These are the activations of a small neural network, seen along a few directions. Each row is one input.
Each table varies a few parts of the input and shows all the possible inputs, shuffled.
Descriptions start from the smaller parts, as in this example, which fits no table here: ring(5) and (point or line(11) or (values(3) and line(6))).
Shared parts are said once, and a part with two or three values counts as separate values.
In the rows, 128 means zero.

Other details of the inputs shift rows strongly along three fixed directions, in all tables alike. That doesn't count.

Table:
R1: 68	195	95	92	178	87	101	33	162	175	186	138	152
R2: 108	114	176	119	120	105	130	147	85	67	71	142	105
R3: 190	103	105	149	156	124	119	158	151	188	128	118	142
R4: 147	63	122	165	134	212	118	161	95	150	129	94	100
R5: 128	97	115	144	184	138	120	158	169	173	108	130	159
R6: 103	167	78	78	151	70	22	136	155	170	113	139	119
R7: 147	52	137	196	106	145	122	168	102	145	129	105	116
R8: 80	227	81	95	135	64	139	32	152	136	196	123	123
R9: 139	78	152	150	81	158	143	145	112	111	125	120	129
R10: 149	86	129	154	161	223	122	183	106	139	128	128	128
R11: 110	137	150	138	100	107	167	155	130	62	82	120	80
R12: 95	168	76	82	148	69	19	140	149	164	118	136	120
R13: 149	93	87	168	141	125	118	151	181	195	132	97	121
R14: 173	136	91	179	152	127	177	43	128	216	240	107	175
R15: 186	65	129	190	110	141	149	164	121	156	123	105	115
R16: 125	133	137	76	121	121	111	151	132	100	86	149	144
R17: 123	173	169	105	122	152	194	65	104	71	159	176	172
R18: 96	86	118	163	157	143	96	149	156	172	144	122	147
R19: 167	49	144	181	123	139	136	155	111	150	110	103	120
R20: 136	207	148	87	110	124	196	56	116	74	167	163	153
R21: 168	107	95	164	141	125	108	169	144	182	152	121	142
R22: 110	179	68	73	164	64	74	139	193	165	99	120	117
R23: 168	48	142	177	128	138	144	154	109	153	106	101	124
R24: 154	48	154	142	122	173	118	169	133	149	109	126	154
R25: 137	189	157	110	102	140	208	75	110	71	173	164	159
R26: 140	143	160	131	97	110	144	173	101	54	80	150	91
R27: 107	184	70	75	160	65	66	139	194	159	103	123	112
R28: 140	205	72	79	154	48	129	16	139	191	179	110	136
R29: 188	81	91	122	113	130	121	149	158	197	128	95	148
R30: 119	142	114	163	193	155	166	70	157	185	217	147	198
R31: 146	74	130	144	157	129	87	141	133	182	118	119	140
R32: 152	76	136	176	126	200	110	169	90	159	127	85	106
R33: 89	113	158	137	109	110	141	148	123	65	72	119	82
R34: 166	116	79	129	164	193	94	169	136	188	145	109	120
R35: 121	203	70	69	148	115	30	149	142	168	120	103	97
R36: 124	137	139	105	144	98	111	149	117	105	82	145	125
R37: 107	171	135	104	142	160	87	156	96	106	106	130	109
R38: 102	186	175	126	144	181	168	60	57	90	172	136	133
R39: 118	145	134	116	95	166	138	161	78	61	98	113	56
R40: 96	173	161	111	150	189	175	57	62	78	173	148	121
R41: 96	202	137	132	117	104	212	43	122	80	179	138	118
R42: 172	143	156	178	140	152	221	89	102	118	189	150	162
R43: 103	166	62	77	139	49	69	126	182	169	97	99	94
R44: 138	123	146	111	56	122	145	158	116	66	89	126	94
R45: 78	114	175	133	128	126	136	155	120	63	72	141	103
R46: 163	140	119	153	192	147	159	51	136	199	206	148	196
R47: 134	136	116	105	68	110	120	143	131	108	117	119	107
R48: 125	156	151	130	86	158	127	170	73	67	93	102	62
R49: 96	118	130	122	128	95	122	136	137	109	83	112	99
R50: 129	167	169	80	74	116	164	157	105	18	77	158	107
R51: 169	45	142	145	103	157	142	158	125	148	108	106	144
R52: 115	162	167	148	110	113	196	38	72	81	174	138	124
R53: 148	101	156	184	160	164	177	70	103	168	199	140	178
R54: 178	67	130	196	103	142	151	168	115	151	133	107	114
R55: 91	121	171	140	103	118	118	149	79	66	105	146	105
R56: 85	140	168	107	48	115	139	136	84	26	99	136	95
R57: 132	175	144	87	146	136	168	55	127	117	169	162	186
R58: 137	183	71	60	151	44	58	130	159	166	101	125	113
R59: 67	172	100	48	107	79	35	109	141	129	124	135	125
R60: 132	57	139	193	131	156	145	157	144	143	113	107	120
R61: 112	85	99	173	140	131	104	137	158	182	153	100	133
R62: 106	121	146	92	103	127	93	133	127	105	100	141	126
R63: 86	137	161	133	129	129	141	166	129	54	76	160	110
R64: 102	153	116	127	122	109	119	173	150	93	113	139	106
R65: 152	141	124	79	105	111	122	164	139	103	91	138	129
R66: 148	73	125	110	140	145	98	138	147	181	119	120	166
R67: 150	52	151	179	137	157	114	166	117	154	114	128	134
R68: 132	180	118	115	95	120	182	48	119	125	204	127	157
R69: 107	153	118	124	125	108	118	172	157	98	104	141	103
R70: 84	166	85	76	174	79	48	139	187	158	90	132	122
R71: 169	71	151	171	154	159	138	174	121	144	110	139	151
R72: 164	52	142	190	118	146	133	148	112	154	119	107	118
R73: 80	115	171	129	134	120	145	150	117	67	71	139	111
R74: 71	167	145	113	131	113	125	144	133	63	98	160	111
R75: 89	151	92	54	119	90	26	115	157	163	122	131	130
R76: 153	113	145	159	144	192	189	94	123	152	206	154	212
R77: 108	86	123	155	165	140	99	141	165	174	123	123	141
R78: 137	186	177	104	78	124	240	48	85	41	156	145	134
R79: 169	101	90	131	117	148	102	177	164	180	151	124	162
R80: 159	155	106	163	189	149	192	63	175	193	210	136	183
R81: 79	118	157	151	96	117	144	149	116	60	92	126	83
R82: 190	58	134	183	114	137	149	175	120	152	110	100	113
R83: 118	107	161	110	63	127	128	146	103	61	83	130	97
R84: 139	156	138	120	144	164	177	56	127	144	204	163	199
R85: 113	144	78	46	107	69	31	109	163	167	101	102	110
Each input here is: ring(5) and (values(2) or (values(3) and line(5))).
Changing only the ring(5) part turns R82 into R19. The same change can be made to R14. Which row results?
> R7
Changing only the ring(5) part turns R45 into R33. The same change can be made to R40. Which row results?
> R4
Which other rows does R53 become when the line(5) part takes its other values? List them by row number.
> R2, R31, R55, R67
Which other rows does R67 become when the values(3) part takes its other values? List them by row number.
> R62, R77
Which other rows does R55 become when the values(3) part takes its other values? List them by row number.
> R18, R59
Which other rows does R47 become when the ring(5) part takes its other values? List them by row number.
> R9, R25, R75, R84
Which other rows does R39 become when the values(2) part takes its other values? List them by row number.
> R48

Table:
R86: 135	115	130	147	135	128	138	137	133	135	131	132	133
R87: 115	144	127	123	135	115	127	128	129	116	118	126	115
R88: 126	110	134	147	120	137	137	139	131	126	134	128	136
R89: 132	114	137	150	130	129	139	142	128	129	128	132	135
R90: 119	147	124	120	135	121	124	129	123	116	118	126	116
R91: 113	127	136	112	131	123	124	138	138	113	108	140	134
R92: 124	145	126	117	128	118	112	135	121	124	125	133	123
R93: 115	122	133	124	117	110	115	133	125	118	114	128	122
R94: 150	122	126	137	131	135	141	138	129	135	129	123	133
R95: 124	133	129	114	121	122	114	126	115	119	121	129	118
R96: 147	117	124	129	127	133	135	123	128	145	133	116	133
R97: 117	142	130	123	131	122	120	135	118	112	118	136	115
R98: 119	135	124	116	130	123	117	121	122	127	117	119	116
R99: 114	131	136	111	136	136	117	138	129	113	109	138	132
R100: 137	115	132	147	135	130	146	140	133	127	124	123	129
R101: 140	114	136	123	134	146	134	138	134	131	123	137	148
R102: 122	133	132	115	119	121	112	128	114	119	122	128	123
R103: 130	119	126	139	130	149	136	136	127	134	131	119	126
R104: 108	133	128	124	121	125	119	133	129	112	122	131	114
R105: 126	134	130	113	121	124	124	128	116	117	114	120	114
R106: 131	118	128	141	130	150	131	135	128	132	132	125	126
R107: 143	113	132	135	129	142	131	128	120	137	131	123	128
R108: 142	108	127	137	126	127	131	125	130	143	133	125	136
R109: 145	119	125	141	132	129	144	137	135	135	127	124	133
R110: 127	130	126	117	118	111	126	126	128	121	113	120	119
R111: 148	112	132	135	123	137	135	127	125	136	129	124	131
R112: 127	127	132	119	115	113	124	128	127	116	111	127	116
R113: 126	140	130	119	127	122	119	139	118	113	119	134	117
R114: 135	105	138	145	126	132	140	130	128	130	124	125	128
R115: 151	113	133	143	126	139	137	150	127	128	121	129	128
R116: 125	123	129	125	153	142	130	116	143	147	138	135	154
R117: 125	150	103	116	148	101	110	105	152	159	142	127	133
R118: 139	119	128	136	126	149	133	135	127	134	136	125	128
R119: 123	157	91	103	138	103	106	88	154	168	161	126	143
R120: 143	119	125	134	120	143	141	136	132	135	133	120	132
R121: 120	131	132	107	128	122	123	134	138	116	111	141	137
R122: 103	186	179	135	122	144	232	43	87	53	174	156	138
R123: 143	118	127	135	118	143	136	136	132	132	133	126	130
R124: 128	145	128	117	119	114	120	135	123	118	121	135	125
R125: 140	118	131	144	128	128	137	138	130	137	132	132	139
R126: 145	122	129	139	136	141	134	138	124	135	131	128	129
R127: 117	121	130	123	120	111	118	131	127	118	113	129	118
R128: 110	128	136	124	123	117	113	128	121	118	118	128	120
R129: 134	112	133	140	133	143	130	127	120	135	126	124	126
R130: 108	162	95	107	149	108	100	81	151	170	168	124	144
R131: 130	144	95	124	157	134	115	84	146	184	177	123	153
R132: 133	111	128	139	136	141	123	126	121	143	133	125	131
R133: 112	138	123	120	124	128	108	131	126	122	128	128	123
R134: 128	131	127	113	115	115	110	127	122	125	122	126	126
R135: 122	138	121	116	114	118	129	132	136	119	119	123	119
R136: 137	121	129	145	142	143	133	136	125	135	129	129	128
R137: 127	149	107	107	125	117	112	110	139	143	146	127	133
R138: 129	150	150	133	126	126	179	67	107	111	166	140	154
R139: 113	133	123	122	119	116	120	132	135	118	125	130	120
R140: 128	105	139	146	130	138	134	131	121	130	127	127	128
R141: 129	132	128	113	115	116	118	125	120	119	120	129	120
R142: 131	107	139	145	131	139	136	129	124	131	124	124	125
R143: 115	135	122	120	120	117	127	132	138	120	120	121	117
R144: 127	125	123	140	137	141	142	119	136	142	143	119	134
R145: 117	138	131	127	132	117	121	136	130	114	114	131	112
R146: 120	140	124	114	118	128	116	132	123	116	128	130	118
R147: 130	141	129	118	119	116	124	138	122	112	117	136	119
R148: 139	124	118	117	155	145	120	117	144	165	146	131	159
R149: 131	118	127	146	143	133	129	134	132	142	134	130	132
R150: 131	113	128	144	126	138	140	133	139	133	133	126	131
R151: 112	141	128	125	133	113	113	133	129	124	123	133	122
R152: 123	139	126	115	109	122	116	134	126	116	126	130	125
R153: 139	115	127	140	120	138	140	133	138	133	133	126	132
R154: 121	120	129	123	120	113	123	136	129	120	107	119	115
R155: 145	118	129	143	130	129	140	137	134	132	127	130	131
R156: 130	108	137	144	132	139	141	130	123	131	122	118	125
R157: 118	135	124	119	111	116	118	134	132	117	124	130	126
R158: 122	142	123	112	120	129	123	132	126	119	123	122	115
R159: 134	118	130	137	122	147	127	139	123	131	139	126	135
R160: 146	115	127	140	135	142	133	149	125	135	124	121	127
R161: 142	117	129	143	129	128	138	138	131	132	129	133	134
R162: 115	144	130	123	131	121	115	133	119	118	121	135	121
R163: 114	131	133	121	123	123	111	128	115	118	118	129	120
What is each input in this table made of?
> ring(6) and (point or (values(3) and line(4)))
Changing only the ring(6) part turns R102 into R93. The same change can be made to R92. Which row results?
> R89
Which other rows does R146 become when the values(3) part takes its other values? List them by row number.
> R95, R113
Which other rows does R88 become when the line(4) part takes its other values? List them by row number.
> R139, R143, R150
Which other rows agree with R163 in the ring(6) part? List them by row number.
> R90, R97, R98, R99, R103, R106, R129, R131, R132, R133, R136, R162
Which other rows does R129 become when the ring(6) part takes its other values? List them by row number.
> R107, R111, R112, R114, R142
